Each row below is a small network's average activation on inputs in which a field has the value named, seen along a few directions.
Related values have similar rows: they may be neighbours, one step apart, or belong to one group.
Strong random noise was added to every row along 6 fixed directions; ignore it. To show where, here is one row again and again, with new noise each time:
[-131  334  251  104   25  -20 -311  195 -302  404  321 -629 -139  438
 -153  262  295]
[-126 -130   15   20   91 -351 -203   93 -254  141  -57 -501  232  139
 -181  190 -120]
[ 327  136 -682 -775  163  125 -124 -203  168 -286 -683  437  102  331
 -112  127 -579]
[ 130 -101 -218 -727 -170 -181 -120 -318  303 -305  425 -277 -537  158
  766  -22  -31]
[-180 -129 -204 -503 -149   33  248   12   67 -316  388  -47  -26  183
  207  -37   48]
[-187 -165 -122 -208  -20  137  277 -134  127 -274   64  368  106  -71
  -72 -174 -111]
[  98  275 -207 -414 -218 -112 -201   69   63  -71 -185   19  -13   60
  145   46 -301]
[-133 -140 -103 -216  370  335  145 -241  -50  -42  302  -65 -135  541
 -236  109  260]


Field Finum:
v6: [   3 -568  -38 -170  171 -738 -160 -173 -196 -204  -38 -613  122 -269
  390  135 -283]
v1: [ -63  106  -32 -207  -43  241   -4   98    7  175  227 -212 -133  457
 -115  296  255]
v5: [  25 -223  -70  -79  263  300  328  134   17   36   48  161  274  315
 -516  169  257]
v2: [-146 -337   90  322 -222 -328   41 -157  151 -202   77   12 -216 -560
  342 -317  -86]
v4: [ 352  -81  103 -238  181  -70 -345 -432  163  119  142 -361 -425   37
  646  148   56]
v11: [ 123 -112 -251 -237  -52 -210    5   10  -69 -289   95 -282  -91   82
  493 -122  -77]
v10: [ -88 -118 -296 -233 -451 -196  398  586   59 -350  309 -179  128  -61
  335   26  141]
v8: [ 533  264  -88 -114  -20 -386 -356   76   89  121 -747  237  200 -376
  142  163 -454]
v7: [ 193  253  -68  347  245  134 -116  269 -363  265 -432 -138  357  208
 -372  125   18]
v12: [ 169  137   70  167 -191  274  -92 -294  395   65  121  242 -686   30
  434 -200  190]
v3: [-134 -195  114  -31  -56 -198  -49  -72  -54    2  271 -338  -72  -22
   40   -9    7]
v9: [ 399  532 -123 -164 -380   67  -35  373   91  -73  -39  139 -165  -76
  410    7  123]
Finum is arranged as a network in which each value has 3 neighbours.
Name the neighbours of v7, in listed order. -> v4, v11, v9
Name the neighbours of v5, in listed order. -> v1, v10, v8
Each value of Finum is a pair of two hidden parts, and every pair occurs once (2 first parts, 6 second parts).
v6 and v3 share the first part; v6 and v11 share the second. Which value has the first part of v11 and the second part of v3? -> v2
v8 and v5 share the first part; v8 and v9 share the second. Which value has the first part of v9 and the second part of v5? -> v10
